Each row below holds a small network's activations on one input, seen along a few directions.
Each table varies a few parts of the input and shows all the possible inputs, shuffled.
Descriptions start from the smaller parts, as in this example, which fits no table here: one of 3 separate values, together with either a single point or one of 9 places around a ring or (one of 5 places around a ring, together with one of 6 places along a line).
Shared parts are said once, and a part with two or three values counts as separate values.
In the rows, zero is written as 128.

Other details of the inputs vary at random and push rows far along two fixed directions, the same in every table; ignore that.

A family of inputs:
R1: [146 110 129 108 128 175 129 170 144  81 152 112 152 146]
R2: [161 104 107 100 129 145 131 165 136  78 147 107 155 138]
R3: [136  94 141  96 127 118 122 160 132  91 133  78 160 134]
R4: [153 168  76 144 147 126 132 100 109 138 133 124 132 145]
R5: [159  88 134 126 140 132 124 157 125  91 137 105 142 139]
R6: [117 150 123 147 145 131 127  86 148 211  96 105 126 178]
R7: [142 110 135  95 116 174 124 163 142  94 146 134 131 137]
R8: [144 166  75 163 151 121 138  92 113 150 126 109 115 151]
R9: [127 162 127 147 156 121 126  98 122 163 110  95 119 134]
R10: [ 87 140 147 116 106 108 141 122 128 141 126 173 115  87]
R11: [141 168  89 169 153 108 130  86 121 154 125 101 120 144]
R12: [136  93 170 133 137 142 115 148 141 103 127 125 131 131]
R13: [109 165  91 125 122  97 138  96 116 149 121 111 129 128]
R14: [ 99 168 120 124 124 131 130 100 127 163 120 117 112 138]
R15: [109 165 115 122 116 119 125 102 117 166 119 109 113 131]
R16: [144 185  75 131 127 159 128 103 123 163 140 105 104 151]
R17: [122 113 162 128 101 106 115 125 113 136 124 181 106  89]
R18: [110 118 149 130  98 118 132 122 107 127 128 216 109  93]
R19: [134 173  84 147 127 151 134 104 128 167 132  97  91 150]
R20: [146  92 130 119 130 126 129 161 150  85 140  90 146 130]
R21: [134 131 128 161 141 143 125  98 163 197 110 115 110 167]
R22: [136 155 107 151 132 136 125 101 111 160 124 131  98 137]
R23: [106 119 163 137 102 103 126 118 114 131 128 207 115  86]
R24: [124 100 154 133 150 115 126 152 131  90 119 118 160 117]
R25: [109 118 142  97  98  86 135 129 119 133 129 167 119  75]
R26: [149  93 149 129 131 112 117 147 128 101 136 117 140 120]
R27: [154 119 131 132 152 167 124 148 129  93 142 116 157 155]
R28: [117 128 144 119 121  79 130 110 107 142 119 169 122  84]
R29: [104 120 121 119  82 111 139 139 114 120 136 209 102  85]
R30: [147 108 121 150 149 144 127 152 128  93 132 108 144 150]
R31: [104 119 155 114  89 124 126 133 136 134 133 183  96  92]
R32: [129  97 147 107  94 141 122 125 140 164 121 217 117 121]
R33: [128  97 148 130 150 122 118 155 125  83 120  95 175 142]
R34: [128 129 115  89  76 106 131 131 103 130 146 208 112  80]
R35: [165 114 129 119 141 163 114 149 125 101 137 106 142 148]
R36: [115  90 155 119  86 127 129 123 139 171 111 220  99 113]
R37: [133 108 126 111 147 121 139 149 148  96 128  74 154 128]
R38: [145  92 155 118 120 149 116 168 153  98 137  86 129 131]
R39: [103 181  82 149 139 119 134  99 121 156 124  91 131 147]
R40: [131  97 154 129 130 153 126 166 158  90 144  94 142 137]
R41: [143 107 136 157 153 131 119 148 137  96 132  99 149 142]
R42: [134  81 174 124 151 144 126 143 176 151 100  98 146 158]
R43: [143 105 142 118 148 111 117 140 119 103 123  82 163 142]
R44: [125 139 133 116 109 139 123 115 107 135 132 205 111 108]
R45: [123  95 181 117 150 134 123 148 140 103 115 118 143 123]
R46: [152  91 124 110 123 140 131 166 137  91 145  96 134 135]
R47: [125  98 169 125 150 135 120 151 129  89 121  95 173 146]
R48: [123 163 123 143 144 119 119  95 109 162 110  94 127 147]
R49: [129 172  94 156 165  99 138  83 120 156 112  94 131 136]
R50: [130 160  77 139 122 121 145 106 122 146 134 127 106 131]
R51: [135  96 134 133 132 139 125 170 152  84 142  95 146 133]
R52: [132 169 100 164 151 154 130  93 123 163 123 115  99 160]
R53: [135 175  69 141 132 147 136 118 122 138 145 124 124 144]
R54: [129 129 120 124 109 117 126 131 100 113 136 208 130  98]
R55: [157 177  73 146 150 130 127  93 106 156 138 112 123 150]
R56: [114 116 137 109  80  88 129 127 117 136 139 191 103  74]
R57: [127  93 176 114 149 142 115 153 133  94 115  95 160 149]
R58: [107 118 140 107  85 138 133 136 127 129 133 193  90  99]
R59: [110 117 141 111 108  74 127 114  99 119 113 176 140  94]
R60: [118 165 116 131 138 130 133 107 135 165 120  87 109 130]
R61: [114 101 143 115 132 124 134 165 145  89 130 109 151 113]
R62: [100 185 101 144 138 132 136  94 126 163 125  91 127 152]
R63: [106 181 111 140 148 141 139  96 144 173 120  90 104 143]
R64: [134 113 128 129 131 167 137 159 147  98 143  97 132 150]
R65: [ 92 123 172 122 111  93 133 117 112 133 116 203 125  76]
Each input here is: one of 5 places along a line, together with either a single point or (one of 2 separate values, together with one of 6 places around a ring).
- Changing only the place on the line of 5 turns R24 into R30. The same change can be made to R25. Which row results? => R46
- Changing only the place on the line of 5 turns R64 into R10. The same change can be made to R52. Which row results? => R45
- Which other rows does R15 become when the place on the ring of 6 takes its other values? List them by row number. => R3, R13, R14, R39, R62
- Which other rows does R51 become when the choice among 2 separate values takes its other values? List them by row number. => R41
- List by row number the other rows that have the place on the line of 5 in common with R35. => R1, R2, R4, R7, R16, R27, R32, R34, R44, R53, R54, R55
